Each row below holds a small network's activations on one input, seen along a few directions.
Each table varies a few parts of the input and shows all the possible inputs, shuffled.
Descriptions start from the smaller parts, as in this example, which fits no table here: line(6) and (point or ring(11) or (values(2) and ring(8))).
Shared parts are said once, and a part with two or three values counts as separate values.

Other details of the inputs vary at random and push rows far along two fixed directions, the same in every table; ignore that.

Rows:
row 1: [-17  -7  21   1  15  23 -28  11   0   8 -36  17  -4   2  -5]
row 2: [ 16   2 -29   3 -11 -21  22  -2   5 -13  26  -3   8  -1  10]
row 3: [ 10  -4  19 -14 -19   0  -2 -24  -4  26  -8 -20  -5 -19 -14]
row 4: [ 16  -4  16 -16 -23   4  -1 -22  -3  25  -8 -17  -5 -15  -9]
row 5: [ 11  -2 -35  -4 -10 -24   2   2   6  -9  27 -14   2 -10  -6]
row 6: [  2 -10   9 -11  -1  -1  -9 -17  -4  10   2  -9   2 -16 -10]
row 7: [-19   4 -15  10  28 -10 -23  22   8 -18   9   8  -1  10 -10]
row 8: [ 12   0   4 -12 -16   4  -5 -11  -2   9   1  -9  -4  -4  -5]
row 9: [-17  -3 -20  19  17  -4   4  28   4 -23  -4  20   4   9  10]
row 10: [  3   4  13   1  -1  -1  12 -12  -3   5   3  -2   2   2   2]
row 11: [-18   1 -18   8  21  -1 -17  25   0 -24  10   8  -6  16  -6]
row 12: [ 10 -10   1 -13  -8  -1  -9 -13   1  11  -3  -4   4 -16  -4]
row 13: [ 23   3 -25  -8 -12 -17  26 -17  -1  -6  41 -15  16 -12  14]
row 14: [ 17 -10  14 -20 -22   9  -2 -24  -7  20  -7 -10  -1 -15  -4]
row 15: [ -4   6 -40   4   3 -23   0  15   1 -26  38 -12  -5  10 -10]
row 16: [-26  18 -21  28  29  -8  -1  41   7 -33   9  16  -8  35   5]
row 17: [  9 -12 -37  -8 -10 -15   3   0  -3 -16  27  -7   7 -11  -1]
row 18: [  9  -9 -37  -9 -16 -10   6   1  -7 -19  28  -8   2  -3  -1]
row 19: [  1   4  13   4  -1  -6  11 -11   0  10  -1  -5   0  -2   0]
row 20: [-18   0 -22   9  23  -6 -18  25   3 -25  12   9  -3  12  -6]
row 21: [-24  11 -24  27  39 -16  -6  37  14 -33  12  23   2  24   6]
row 22: [-21   8  31   5  17  18 -27  11   0  11 -28   5 -15  14 -14]
row 23: [  2  -3  11   1   0   0  12 -12  -4   4   0   1   4  -3   4]
row 24: [-11   6  25   3  12  21 -28  13   4   9 -32  13 -11  13  -6]
row 25: [ -9   4 -19  17  17  -4   1  27   9 -22   0  22   3  16  13]
row 26: [ 11  -1 -32 -10   5 -18  -6  -3   6 -10  37 -13  14 -16   0]
row 27: [10  1  6  2 -6 -3 10 -8  4  7 -4  3  5 -3  8]
row 28: [-20   5  32   3  22  18 -30   7   1  10 -27  10  -9  11 -13]
row 29: [-19   7 -38  15  23  -2 -20  48   8 -39  10  20  -8  28   2]
row 30: [ 24  -4 -28  -3 -17 -30  26 -18   6  -4  31 -10  15 -18   9]
row 31: [  8  -4   3  -8  -4  -3 -13  -9   5  11  -4  -4   2 -13  -7]
row 32: [-12  10  28  13  11  18  -5  15   6  10 -35  16  -9  16   5]
row 33: [  3   6 -32   9  -1 -28  22   4   2 -20  36  -9   4   5   3]
row 34: [ 11   0  18 -15 -24   5   1 -23  -8  23  -5 -22  -9 -11 -13]
row 35: [-20  -7  22   2  10  26 -24  15  -5   7 -37  14  -9   4  -6]
row 36: [  2  -1 -22   5   1 -15  19   1  -2 -19  26  -1   6   4   7]
row 37: [-18   8  32  16  18  12  -8  12   7  13 -37  15  -7   9   0]
row 38: [  6  -7 -17   2  -6  -7  17  -1  -2 -10   9   5   9  -4  11]
row 39: [-13   7  28  15  16  13  -8  13  10  13 -38  18  -4   9   4]
row 40: [ 10  -2  22 -18 -17   7  -2 -29 -10  19   2 -18  -5  -9 -13]
row 41: [-14  -2 -20  17  19  -4   1  26   6 -23  -2  23   6  11  12]
row 42: [-13  11  26  -2  18  31 -29  12   0   7 -21   9  -7  14  -2]
row 43: [  4  -1 -29  -3  -3 -27   1  -3   1 -10  34 -18   1  -8 -12]
row 44: [-17  11  31  15  12  17  -4  13   3  10 -34  12 -11  16   1]
row 45: [  8 -19  15 -18 -20   8  -2 -25 -10  22 -13 -11   3 -26  -8]
row 46: [ 13   2  25  -9 -16   5  19 -30  -9  17   0 -12   1  -5   1]
row 47: [ 14   3   7  -3 -15   2  16 -13  -1   7  -1  -2   1   0   8]
row 48: [ 18   5  21 -13 -14  12  16 -26  -6  18   3 -11   8  -8  11]
row 49: [  9 -11 -37  -9 -13 -12   4   0  -6 -18  28  -7   5  -7  -1]
row 50: [-18   6 -23  13  21 -14 -19  29  11 -17   5   4  -6   8 -10]
row 51: [ 10  -9  24  -8 -10   1  15 -32  -6  20  -4  -7   8 -17   2]
row 52: [-10   6  26   8   8  26  -4  13   0   3 -33  22  -7  19  10]
row 53: [-13   0  25   9  10  26  -3  12  -3   3 -35  23  -3  14   9]
row 54: [ 12   3   7  -1 -17   1  18 -10   0  10  -3  -6  -2   0   6]
row 55: [-15  14 -14  21  13  -5   6  29   5 -21   2   9  -8  23   5]
row 56: [  1  -3  11  -8  -2  -7  -9 -16   0  16   0 -15  -1 -14 -15]
row 57: [-18  -2  27  11  10  24  -3  13  -3   5 -39  21  -4   9   7]
row 58: [  7  -8 -32   2 -15 -14  28   1  -6 -18  23  -3   8  -5  11]
row 59: [  9   0   6 -15   0   6 -12 -14  -1  12   7 -11   7 -14  -2]
row 60: [  2   2   6  -6  -9  -1  -5  -6  -2  10  -3 -13  -8  -5 -12]
row 61: [ 10  -8  21 -19 -18  11   0 -29 -14  17   0 -16  -4 -11 -10]
row 62: [ 12   2 -31 -10  -1 -12  -2  -2   1 -13  38 -14   9  -8   1]
row 63: [  4  -5 -17   2 -14  -2  24   2  -8 -13  10   0   3   2  10]
row 64: [-12  -2  23   0  13  22 -28  13   3   8 -34  17  -8   8  -4]
row 65: [ 13   3 -26   0   4 -19  15  -4   7 -10  34  -5  18 -11  13]
row 66: [-16   7 -13  16  18   0   5  24   0 -26   8  14  -3  23   8]
row 67: [ 17  -9  17  -9 -16   2  15 -27  -1  21 -10  -1   9 -18   8]
row 68: [-19   7  32   2  19  21 -28   8  -1   8 -26   9 -12  14 -12]
row 69: [ 18  -6  16 -17 -18   3  -6 -26  -1  24  -7 -12   1 -18  -7]
row 70: [  6  -4   2  -2 -13   9  17  -7  -8  -1  -4   4   3   2  10]
row 71: [-23  14 -28  30  29 -14  -1  44  13 -32   5  18  -5  25   6]
row 72: [  9 -15  15 -19 -26  13   2 -23 -15  19 -11 -13  -2 -19  -7]
row 73: [ 13   4 -26  -1   1 -16  17  -4   4 -12  34  -6  16  -7  14]
row 74: [  6   1  16  -2  -3  -4  13 -19  -2  10   2  -4   4  -5   2]
row 75: [  7   1   2  -8 -13   3  -4  -4  -1   8  -3 -10  -8  -1  -7]
row 76: [  6 -10 -37  -8 -18 -10   9   3 -10 -19  27 -11   0  -5  -2]
row 77: [ 15  -2  16  -4 -17  -1  17 -21   1  22  -9  -8   3 -12   4]
row 78: [  6  -3   3  -6  -5  -5 -10  -6   6  14  -6  -8  -1 -13  -9]
row 79: [  9  -2  26  -5 -10  -6  14 -30  -2  25  -5 -12   4 -16  -2]
row 80: [-10   4  27   9  11  23  -5  12   2   5 -35  23  -5  16  10]
Each input here is: values(2) and line(4) and (point or line(9)).
Changing only the line(4) part turns row 66 into row 23. The same change can be made to row 54. Which row results?
> row 77
Changing only the line(4) part turns row 64 into row 29. The same change can be made to row 19. Which row results?
> row 16
Changing only the line(4) part turns row 44 into row 37. The same change can be made to row 68. Which row results?
> row 7
Change only the values(2) part in row 27. List by row number the other rows that result.
> row 69
Change only the values(2) part in row 24. List by row number the other rows that result.
> row 2
A walk changes only the line(9) part. It starts at row 6 and steps to row 7. List the rest of the walk in order.
> row 56, row 50, row 78, row 31, row 12, row 1, row 45
A walk changes only the line(4) part. It starts at row 56 and steps to row 43. List the rest of the walk in order.
> row 22, row 15
